These are the activations of a small neural network, seen along a few directions. Each row is one input.
Each table varies a few parts of the input and shows all the possible inputs, shuffled.
A made-up example of a description, with smaller parts first: one of 8 places around a ring, together with either a single point or one of 9 places around a ring or (one of 3 separate values, together with one of 4 places along a line).
Shared parts are said once, and a part with two or three values counts as separate values.

Other details of the inputs vary at random and push rows far along two fixed directions, the same in every table; ignore that.

Rows:
r1: -1	2	-17	-13	1	-1	-7	-4	4	4	0	9	12	10	-2	-4
r2: 7	-3	14	9	3	3	1	3	-1	-6	-2	-2	-9	-6	-7	3
r3: -2	10	8	15	-9	-5	1	1	-4	-19	-3	0	-11	-12	8	5
r4: -3	8	-13	-16	-2	1	-7	1	2	5	6	4	8	6	-4	-6
r5: -2	-2	18	6	-4	1	3	5	3	-4	-4	-8	-7	-6	-3	6
r6: 1	1	15	8	2	4	2	5	-1	-5	-2	-8	-8	-7	-5	1
r7: -7	7	-14	-14	-1	0	-7	-2	5	2	-1	4	11	7	-3	-5
r8: 1	13	-26	-9	-8	-10	-4	-8	-1	-9	7	15	6	5	9	0
r9: -3	-1	13	10	3	4	1	1	1	-7	-9	-8	-4	-7	-3	2
r10: -3	2	-20	-13	4	-2	-4	-8	4	2	2	9	11	9	-4	-4
r11: 0	0	-17	-19	-3	-5	-1	-4	4	4	6	7	9	10	-3	0
r12: 1	4	-19	-15	3	-1	-4	-4	1	5	9	8	7	8	-5	-4
r13: 19	-24	-12	31	23	-10	26	-6	-52	56	1	-16	17	-5	71	-19
r14: -3	1	-18	-12	1	0	-7	-4	6	4	1	10	10	10	-1	-5
r15: -9	6	-15	-14	-1	2	-8	-2	7	2	1	5	9	7	-2	-6
r16: 2	2	-17	-15	0	0	-7	-1	3	7	8	10	7	9	-2	-6
r17: 2	-7	14	9	-1	0	6	0	2	-5	-1	-4	-9	-4	-6	8
r18: 2	-5	13	12	4	3	1	-1	2	-8	-9	-2	-5	-5	-5	3
r19: 2	-8	15	9	-4	2	3	3	4	-3	-3	-1	-9	-3	-3	6
r20: -4	-3	17	7	-5	2	3	5	4	-3	-3	-7	-9	-5	-1	5
r21: 4	-6	16	7	-4	1	3	3	3	-4	-4	-2	-8	-3	-5	7
r22: 7	-3	15	9	1	4	-1	4	0	-5	-3	-1	-9	-5	-7	2
r23: -4	-2	15	7	-2	1	6	2	1	-5	-1	-9	-8	-6	-4	7
r24: -5	8	-14	-16	-2	2	-8	2	5	4	7	5	6	6	-4	-6
r25: -1	1	14	9	2	4	2	3	-1	-6	0	-8	-10	-8	-7	2
r26: -2	-2	16	6	-2	0	5	4	1	-5	-3	-9	-7	-6	-3	6
Description of these inputs: one of 2 separate values, together with either a single point or (one of 3 separate values, together with one of 4 places along a line).
Q: Changing only the choice among 2 separate values turns r4 into r22. The same change can be made to r13. Which row results?
A: r10
Q: Which other rows does r14 become when the choice among 2 separate values takes its other values? List them by row number.
A: r15

Rows:
r27: 2	-2	-28	-17	2	-6	-5	-12	5	3	3	17	14	15	-3	-2
r28: -6	8	19	16	-1	5	-2	4	1	-15	-7	-8	-11	-13	-4	2
r29: 12	-5	21	19	3	7	-2	2	3	-18	-5	4	-17	-9	-14	6
r30: -9	18	-29	-21	0	-1	-10	-1	0	1	8	6	12	7	2	-11
r31: 7	3	-27	-16	2	-3	-8	-7	2	4	7	19	11	13	-4	-6
r32: 25	-32	-5	35	14	-18	37	-3	-59	64	4	-21	14	-5	85	-13
r33: -1	-2	24	11	-8	1	5	7	2	-10	-2	-9	-15	-9	-4	9
r34: -4	12	-22	-27	-7	-4	-5	1	3	3	16	6	7	9	-4	-3
r35: -8	5	18	16	-2	4	1	2	4	-15	-10	-9	-9	-12	-2	4
r36: -1	-3	24	11	-8	0	7	5	4	-10	-3	-10	-14	-9	-3	11
r37: -9	3	19	15	-2	2	2	2	2	-15	-14	-10	-7	-11	-2	5
r38: -3	-23	42	4	17	22	2	12	13	17	-11	-23	-6	-1	-30	1
r39: -5	11	-22	-27	-8	-5	-5	-1	4	5	14	7	9	10	-3	-1
r40: 8	-8	21	19	1	3	0	-1	7	-17	-10	4	-14	-6	-11	10
r41: -12	15	-28	-21	-3	-2	-9	-3	4	0	5	7	14	8	2	-9
r42: 4	1	-28	-16	1	-4	-8	-8	4	3	6	19	11	14	-3	-5
Q: What do these inputs look like to the network?
A: either a single point or (one of 3 separate values, together with one of 5 places along a line)
Q: Which other rows does r32 become when the choice among 3 separate values takes its other values? List them by row number.
A: r27, r37

Rows:
r43: 21	26	10	80	-30	-35	20	-9	-43	-59	-6	11	-39	-45	74	19
r44: 21	-17	-29	-14	1	-10	4	-6	-16	42	10	12	27	13	32	-9
r45: 54	-53	31	60	20	-9	36	-1	-49	47	7	-13	-21	-9	52	1
r46: -28	25	-13	-29	-7	2	-10	6	0	2	1	-10	13	-2	-10	-8
r47: -29	14	-4	-46	-28	2	-10	0	45	-29	17	10	-10	11	-57	16
r48: 16	-15	58	50	14	13	0	-1	5	-34	-25	-2	-31	-21	-36	16
r49: 11	-16	-38	-18	4	-9	0	-4	-16	32	3	14	31	21	28	-17
r50: -15	6	-18	-24	-4	-1	-2	-6	15	-3	1	-5	12	13	-10	0
r51: -24	28	-11	-24	-3	19	-36	0	49	-39	-12	27	2	13	-57	-3
r52: 7	-16	51	45	9	6	-1	4	-4	-11	-25	-8	-20	-17	-3	6
r53: 22	-1	-18	-24	6	-1	-7	-12	19	-4	10	20	5	19	-24	8
r54: -29	18	63	29	-1	27	-11	18	19	-45	-21	-33	-34	-36	-29	4
r55: -5	0	-35	-6	12	-6	10	-12	-26	43	1	-5	30	10	35	-14
r56: 28	-24	-38	-10	18	-8	5	-11	-24	29	7	17	24	20	23	-15
r57: -21	21	-12	-45	-16	-2	-5	11	12	1	14	-6	12	2	-13	1
r58: 17	-18	-35	-24	-2	-12	2	-4	-12	43	22	14	12	25	28	-6
r59: -6	0	53	30	-3	6	16	20	-7	-8	-15	-42	-23	-24	5	6
r60: -28	17	-27	-19	7	10	-16	-6	17	-6	-1	5	17	7	-12	-12
r61: -13	19	-16	-24	13	18	-34	-3	43	-46	-7	34	-3	14	-65	1
r62: 4	-11	-30	-18	4	-13	16	-8	-19	44	14	-4	26	8	38	-8
r63: -2	-2	59	29	-14	3	22	23	-6	1	7	-37	-31	-21	2	16
Q: What do these inputs look like to the network?
A: either a single point or (one of 4 places along a line, together with one of 5 places along a line)
Q: Start at r45 and move only the place on the line of 5, one step at a time. The first step leads to r53. Which rows follow, in order?
A: r56, r48, r61
